A small network was shown many inputs. Here are its activations along a few directions, one row for each input.
Each table varies a few parts of the input and shows all the possible inputs, shuffled.
A made-up example of a description, with smaller parts first: one of 6 places along a line, together with either a single point or one of 11 places around a ring or (one of 2 separate values, together with one of 8 places around a ring).
Shared parts are said once, and a part with two or three values counts as separate values.
(in the rows, 128 means zero)

Other details of the inputs vary at random and push rows far along two fixed directions, the same in every table; ignore that.

Table:
row 1: [ 34 170 153 125 130  80 144 198 145 169  88]
row 2: [152 114  97 153 149 128 121  89 104 119 119]
row 3: [145 118 104 136 131 117  95 120 113 138  76]
row 4: [125 127 123 118 105 122 126 121 110 129 138]
row 5: [106 143 146 136 150 127 138 143 143 136 114]
row 6: [142 123 128 116 112 134 113 132 126 128 124]
row 7: [141 128 165 106 114 166 155 125 148 105 197]
row 8: [135 126 149 108 117 155 165 121 145 104 206]
row 9: [142 116 116 110 126 122 148 120 141 119 161]
row 10: [127 136 151 118 141 143 148 134 151 126 145]
row 11: [145 117 114 109 127 124 151 121 142 121 160]
row 12: [130 115 124 119 116 123 142 121 130 113 170]
row 13: [133 139 146 116 143 147 153 137 151 131 142]
row 14: [154 123 111 158 139 144 107  98  97 119 112]
row 15: [150 119 148 113 124 151 122 122 149 119 142]
row 16: [148 112  98 126 122 112 107  91 103 128 110]
row 17: [152 124 137  68 106 141 161 122 156 123 182]
row 18: [159 117  93 151 151 132 126  92 104 122 116]
row 19: [135 113 111 139 129 110  89 115 114 133  79]
row 20: [160 118 109 150 148 141 112  93 107 122 107]
row 21: [143 114 161  84  94 150 137 132 155 110 187]
row 22: [123 125 102 144 117 107 103 111  89 135  98]
row 23: [150 126 113 150 144 134  97 119 118 139  75]
row 24: [141 128 145 102 122 156 169 123 149 108 202]
row 25: [136 127 117 133 147 132 145 116 129 125 137]
row 26: [ 99 146 150 145 139 131 133 148 131 131 121]
row 27: [135 124 123 162 130 133  87 119 104 128  86]
row 28: [145 123 152 121 111 157 120 127 135 115 151]
row 29: [101 149 149 147 135 134 135 151 127 132 122]
row 30: [134 122 125 162 131 131  87 118 105 127  86]
row 31: [104 141 128 107 126 105 139 144 139 147 115]
row 32: [130 127  97 139 121 108 106 112  92 139  93]
row 33: [ 56 176 167 140 144 112 133 212 159 168  72]
row 34: [130 124 121 136 145 128 141 113 129 121 140]
row 35: [ 34 169 144 142 144  79 155 209 151 164  96]
row 36: [108 143 154 138 123 138 119 159 134 135 112]
row 37: [ 36 171 143 144 140  83 156 211 146 164  98]
row 38: [149 125 136 124 132 146 117 127 141 130 116]
row 39: [151 112  86 148 128 116 115 102  95 121 122]
row 40: [126 114  92 152 142  96 114 111 110 129 100]
row 41: [150 105  87 144 135 109 115  95 106 120 119]
row 42: [152 116 168  88 114 162 140 125 170 110 179]
row 43: [128 129 141 142 132 141 125 119 122 117 137]
row 44: [122 128 151 107 105 135 128 149 142 127 145]
row 45: [147 113 137  99 113 135 123 124 145 122 142]
row 46: [150 112  86 148 129 117 116 103  96 121 123]
row 47: [129 131 146 102 109 137 131 150 145 131 141]
row 48: [118 140 137 125 135 137 157 137 138 124 159]
row 49: [ 46 170 162 131 127  98 133 215 151 167  80]
row 50: [144 116 160  84  93 153 138 133 154 111 187]
row 51: [107 142 126 106 126 107 141 145 139 148 113]
row 52: [151 113 116 153 146 134 107  89 109 117 110]
row 53: [164 113 116 144 135 142  93 101 115 124  97]
row 54: [109 134 143 129 132 132 152 133 138 118 163]
row 55: [140 115 102 135 112 116 103  95  91 125 117]
row 56: [151 121 123 108 122 132 120 130 138 133 116]
row 57: [124 120 102 134 128  98 105 105 106 137  91]
row 58: [124 121 103 163 155 112 117 103 107 127 100]
row 59: [132 137 156 115 120 152 131 148 148 128 141]
row 60: [132 118 122 120 114 127 144 125 127 115 170]
row 61: [135 127 149 109 115 157 166 123 143 104 206]
row 62: [106 150 144 141 143 134 138 150 133 137 117]
row 63: [129 126 135 129 128 141 147 117 129 111 171]
row 64: [142 117 106 138 131 115  93 119 113 136  78]
row 65: [140 121  84 147 144 104 122 117 110 135  96]
row 66: [131 129 118 112 112 122 129 121 116 133 134]
Description of these inputs: one of 6 places around a ring, together with either one of 2 separate values or one of 4 places along a line or one of 5 places along a line.
Q: The inputs of row 43 and row 21 match in every part but the place on the ring of 6. If row 52 is changed in the same way as row 43 into row 21, which row does it become?
A: row 19
Q: The inputs of row 64 and row 10 match in every part but the place on the ring of 6. If row 56 is changed in the same way as row 64 into row 10, which row does it become?
A: row 13
Q: Change only the place on the line of 4 in row 50. List by row number the other rows that result.
A: row 21, row 44, row 49
Q: Which other rows agree with row 17 in the place on the ring of 6? List them by row number.
A: row 1, row 4, row 16, row 22, row 31, row 32, row 51, row 55, row 57, row 66
Q: Change only the choice among 2 separate values in row 14. List by row number the other rows that result.
A: row 62
Q: Change only the place on the ring of 6 in row 16. List by row number the other rows that result.
A: row 5, row 15, row 34, row 41, row 45

Table:
row 67: [ 23 160 138 160 155  66 149 196 144 164  76]
row 68: [ 87 139 106 176 139  92 107 122  84 139  90]
row 69: [191  82 116  96  86 167 144  56 110  76 243]
row 70: [199  93  23 176 143 111  80  36  44 111  81]
row 71: [153 120  51 171 135 104 104  86  60 130  84]
row 72: [ 44 164 161 149 145  91 121 217 164 167  61]
row 73: [155 109  60 167 142 106  95  65  66 128  78]
row 74: [ 68 153 152 150 126 110 103 184 126 152  63]
row 75: [ 62 177 167 132 145 106 116 192 152 175  48]
row 76: [ 22 165 146 162 159  66 145 192 140 164  76]
row 77: [108 123  94 156 161  87 123 117 107 141  73]
row 78: [ 39 178 121 139 162  74 157 198 142 176  70]
row 79: [154 107 134  84  95 155 171 109 140  94 248]
row 80: [129 122 174  61 125 141 196 128 185 111 228]
row 81: [ 67 164 122 149 156  83 137 153 120 165  73]
row 82: [182 101 160  82  92 169 143 118 174  93 219]
row 83: [ 98 153 134 134 141 114 112 173 137 167  59]
row 84: [215  85 138  89  80 185 121  87 127  82 219]
row 85: [209  90  71 171 112 146  42  43  42 112  57]
row 86: [179 104 161  63 109 175 148 118 184 108 204]
row 87: [233  85 132  76  79 195 120  69 119  87 209]
row 88: [ 71 163 147 135 157  96 131 204 173 176  56]
row 89: [ 56 180 158 131 135 101 139 227 150 184  57]
row 90: [218  76  70 175 141 141  31  22  62 107  56]
row 91: [122 127 207  66  98 165 155 154 200 104 212]
row 92: [199  86  30 187 124 120  66  17  21 110  81]
row 93: [121 119 161  76 110 137 194 146 181 104 242]
row 94: [186  86  29 197 131 109  71  43  29 105  96]
row 95: [ 77 173 130 220 201 136 153 147 115 142  88]
row 96: [ 43 164 122 162 157  63 154 197 145 159  85]
row 97: [144 132 192  48  94 174 165 150 193 121 201]
row 98: [ 31 179 180 145 135 101 113 215 145 164  59]
row 99: [ 77 140 147 153 135 107  99 169 142 146  65]
row 100: [179 120 180  64  82 187 139 109 152 100 207]
row 101: [218  73 101  82 117 160 154  49 130  75 229]
row 102: [173 105 166  74  83 181 138 124 152  93 221]
row 103: [158 113  51 172 134 109  94  73  53 128  85]
row 104: [ 51 183 212  50 107 131 228 208 210 148 225]
row 105: [194 109 153  62  95 180 150 115 166 111 207]
row 106: [184 121 112 226 182 185  76  76  70 102  71]
row 107: [ 98 147 214  43 113 158 187 191 235 136 195]
row 108: [158 105  53 168 160  94 106  80  84 121  78]
Q: What is each input in this table made of?
A: one of 2 separate values, together with either a single point or (one of 4 places along a line, together with one of 5 places around a ring)
Q: The inputs of row 98 and row 68 match in every part but the choice among 2 separate values. If row 91 is changed in the same way as row 98 into row 68, which row does it become?
A: row 76
Q: Change only the place on the line of 4 in row 96. List by row number the other rows that result.
A: row 67, row 76, row 93
Q: Change only the place on the line of 4 in row 80. List by row number the other rows that result.
A: row 77, row 101, row 108
